Each row below holds a small network's activations on one input, seen along a few directions.
In each table, some parts of the input vary, and every possible input appears once, in random order.
Descriptions start from the smaller parts, as in this example, which fits no table here: one of 8 places around a ring, together with either a single point or one of 11 places around a ring or (one of 3 separate values, together with one of 6 places along a line).
Shared parts are said once, and a part with two or three values counts as separate values.
(in the rows, 128 means zero)

A family of inputs:
row 1: [118 188 175 141 152 117 127  78 135 119  89 126  68 146  66 144 182]
row 2: [106  82  70  79  93 165 130 182 136 136 179 107 217 139 164 108  57]
row 3: [130  84  69  83  90 106 140 147 135 115 181 105 215 107 162 112  82]
row 4: [145  79 140 134 104 145 103 167  88 112 140 123 138  99 215 135 127]
row 5: [124  57 134 113  91 148 103 195 101 109 164 101 174 130 223 120 114]
row 6: [114 177 179 137 158 124 122  84 136 114  94 118  53 152  67 147 167]
row 7: [123 188 167 147 170 107 126  86 137 118  92 126  62 144  67 135 188]
row 8: [113  72   9  96 111 136 154 153 161 162 160 144 222 122 114  88  47]
row 9: [112 187 173 141 160 116 125  84 135 119  96 124  57 147  69 139 181]
row 10: [175 118  62 165 100 148 141 146 142 185 161 188 146 131 204 146  37]
row 11: [179  78 140 188 104 162 133 176  78 147 138 164 128 102 235 132 106]
row 12: [124 182 170 143 177 104 122  81 137 117  93 134  64 143  65 135 195]
row 13: [130 183 172 142 169 105 123  75 137 116  85 136  75 141  62 140 197]
row 14: [121  84  67 109  93 129 157 181 139 168 174 136 227  86 152  93  26]
row 15: [113  49 100  74  91 131 120 183 105 106 159  95 194  93 183 109 113]
row 16: [120 178 181 136 150 125 124  78 136 113  86 120  64 150  64 152 169]
row 17: [129 189 169 147 162 107 127  80 137 118  84 128  72 142  65 140 190]
What is each input in this table made of?
> either (one of 2 separate values, together with one of 4 places along a line) or one of 9 places along a line
Which other rows does row 6 become when the choice among 2 separate values takes its other values? List them by row number.
> row 16

A family of inputs:
row 18: [158  98  70 155 120 127 148 169 132 169 161 167 175 107 185 106  69]
row 19: [113 141 182 130 132 141 114 142 103 113 113 110  89 120 137 136 161]
row 20: [122  71 103  97 108 116 124 174 113 110 163 108 212  98 175  94 126]
row 21: [111 119 186 137 137 138 109 144 110 114 105 113  89 131 132 131 165]
row 22: [123 135 162 103 139  98 118 113 121  95 120 102 132 109 105 128 171]
row 23: [122  74 134 125 104 152 115 199  99 129 164 110 174 114 205 104 104]
row 24: [153 163 131 162 149 109 138  99 138 152 122 165  95 116 114 140 118]
row 25: [117 137 150 103 135 105 120 118 116 100 112 102 127 105 106 125 182]
row 26: [116 117 177 139 143 152 119 139  99 108 108 113  88 133 125 126 168]
row 27: [122  61 102  86  88 123 126 154 109 103 151 102 193  86 167 116 109]
row 28: [149 142 114 171 155 127 146 102 127 149 106 169  88 125 103 126 136]
row 29: [149 135 156 162 136 138 108 117 121 130 102 151  80 151 153 151 161]
row 30: [119 138 194 130 137 134 111 137 108 108 121 109  95 124 136 139 150]
row 31: [120 143 193 138 123 129 124 134 107 106 125 101  94 133 140 138 150]
row 32: [116 151 113 137 151 143 148 104 145 146 105 142 123 145  59 116 123]
row 33: [155 167 131 170 135 104 151  96 138 151 126 156  95 125 118 139 119]
row 34: [125 105  71 115 112 143 152 172 147 169 165 145 210 128 140  97  58]
row 35: [113 175 117 128 139 132 142 107 150 151 111 139 125 131  71 126 116]
row 36: [106  77  63  69  93 135 130 146 142 122 167 107 186 127 144 123  73]
row 37: [158 153 164 155 136 134 111 110 121 126 119 148  87 143 157 160 146]
row 38: [120 114 146 112 145 116 126 116 111  95 107 105 125 118  95 115 189]
row 39: [ 99 157 111  91 140 118 120 106 150 115 125 106 120 144  83 128 147]
row 40: [122  64 132 113  83 159 117 178  94 121 151 105 155 102 197 126  87]
row 41: [115 116 154 110 139 102 116 120 122 100 105 105 126 116 101 119 186]
row 42: [120 172 130 128 144 125 140 101 157 148 120 139 130 135  70 130 105]
row 43: [102 133 106 100 151 129 126 104 145 110 119 108 118 158  72 118 154]
row 44: [110 154 121 137 145 128 137 109 156 151 102 142 125 143  65 121 119]
row 45: [124 140 161 111 126  92 130 111 119  92 124  94 132 118 109 127 170]
row 46: [154 132 148 164 142 152 119 113 111 124 105 151  79 152 146 146 164]
row 47: [161  80 100 142  85 159 117 156 107 133 146 141 147 121 217 151  80]
row 48: [160 157 164 163 123 129 124 107 120 125 124 139  86 152 160 159 147]
row 49: [ 96 135 115  99 145 115 115 109 157 115 117 108 119 156  77 123 150]
row 50: [125  94  69 103  92 149 154 151 143 161 152 139 190 115 132 120  40]
row 51: [106 154 123  91 144 111 117 101 156 110 134 106 125 149  81 131 136]
row 52: [158  88  69 143  99 134 150 147 127 161 148 160 155  94 177 129  51]
row 53: [105  87  64  81 114 129 128 167 146 130 180 113 205 141 152 101  90]
row 54: [162  91 101 154 106 153 115 177 112 141 160 147 166 134 226 129  97]
row 55: [122 177 130 136 129 120 152  99 156 145 125 130 130 144  73 129 105]
row 56: [146 166 119 161 144 116 141 104 132 156 113 165  90 112 115 136 129]
row 57: [143 145 123 170 149 112 135 106 138 155 104 168  89 124 110 131 132]
row 58: [107 159 123  99 130 106 130  99 155 108 138  98 124 157  85 130 136]
row 59: [151 156 152 154 131 141 114 115 115 130 111 148  81 139 158 156 158]
What is each input in this table made of?
> one of 6 places around a ring, together with either one of 2 separate values or one of 5 places along a line
The inputs of row 23 and row 18 match in every part but the place on the ring of 6. If row 26 is changed in the same way as row 23 into row 18, which row does it become?
> row 28
The inputs of row 51 and row 30 match in every part but the place on the ring of 6. If row 49 is changed in the same way as row 51 into row 30, which row does it become?
> row 21
Which other rows does row 40 become when the choice among 2 separate values takes its other values? List them by row number.
> row 23
Which other rows does row 47 become when the place on the ring of 6 takes its other values? List them by row number.
> row 27, row 36, row 40, row 50, row 52
Which other rows agree with row 37 in the place on the ring of 6? List them by row number.
> row 29, row 46, row 47, row 48, row 54, row 59

A family of inputs:
row 60: [124  90 100 104 108 133 127 158 119 125 149 119 175 107 160 115 107]
row 61: [126  89  98 103 104 127 126 160 124 120 166 111 179 121 173 116 102]
row 62: [145 179 169 147 146  94 125  75 129 114 101 133  63 122 101 156 173]
row 63: [ 90 199 165 112 159 122 133  77 158 120  95 107  82 161  19 135 157]
row 64: [136  90  94 134 108 145 143 153 123 150 141 143 161 111 153 118  78]
row 65: [135 102  90 126 105 139 135 159 132 145 165 134 168 130 174 121  75]
row 66: [145 169 204 172 154 122 123 105 106 116  90 135  69 131 115 141 195]
row 67: [112 177 153 142 179 100 134  88 143 130  88 136  78 129  42 116 184]
row 68: [125  89 102 102 105 129 122 160 126 123 157 116 182 119 166 117 102]
row 69: [128 147 199 155 144 150  99 119 104 108  96 122  44 151 140 156 183]
row 70: [127  77 102 111 106 132 134 154 115 124 141 120 172 103 151 113 106]
row 71: [134 102  94 125 106 142 131 159 134 149 156 139 171 127 168 122  75]
row 72: [134 103  92 127 109 146 135 158 127 151 148 143 164 116 161 120  79]
row 73: [132 180 130 132 158 111 125  67 153 118  99 135  83 163  68 146 174]
What is each input in this table made of?
> either one of 6 places along a line or (one of 2 separate values, together with one of 4 places along a line)
Which other rows does row 61 become when the place on the line of 4 takes its other values? List them by row number.
> row 60, row 68, row 70

A family of inputs:
row 74: [117 211 210 148 181 104 118  57 133 102  67 119  26 152  36 150 226]
row 75: [125 224 203 162 186 107 122  47 141 115  63 135  14 159  32 155 218]
row 76: [129 108 115 123 119 138 125 142 124 129 137 128 141 128 149 126 116]
row 77: [128 117 105 117 120 124 133 133 134 131 140 127 152 122 132 122 110]
row 78: [127 117 115 120 115 132 131 139 129 132 141 125 147 124 141 127 105]
row 79: [137 112 120 128 116 128 128 141 122 129 140 129 144 119 156 128 115]
row 80: [129 108 117 127 120 136 130 143 122 132 134 130 142 120 144 123 114]
row 81: [125 116 118 124 119 135 132 143 127 135 138 128 147 123 138 122 107]
row 82: [125 116 117 121 118 137 128 143 129 132 141 125 146 131 143 125 108]
row 83: [125 116 106 118 122 129 130 138 133 131 140 127 151 129 134 121 113]
row 84: [126 115 108 121 123 127 134 138 132 135 137 130 152 121 129 117 112]
row 85: [134 111 121 129 118 133 125 145 122 129 140 129 143 126 158 126 118]
row 86: [134 111 123 132 119 131 129 145 120 132 137 132 144 117 153 123 117]
row 87: [131 110 114 122 116 132 128 138 124 129 137 128 143 122 147 128 113]
What is each input in this table made of?
> either one of 2 separate values or (one of 3 separate values, together with one of 4 places along a line)
Which other rows does row 77 become when the place on the line of 4 takes its other values? List them by row number.
> row 78, row 79, row 87
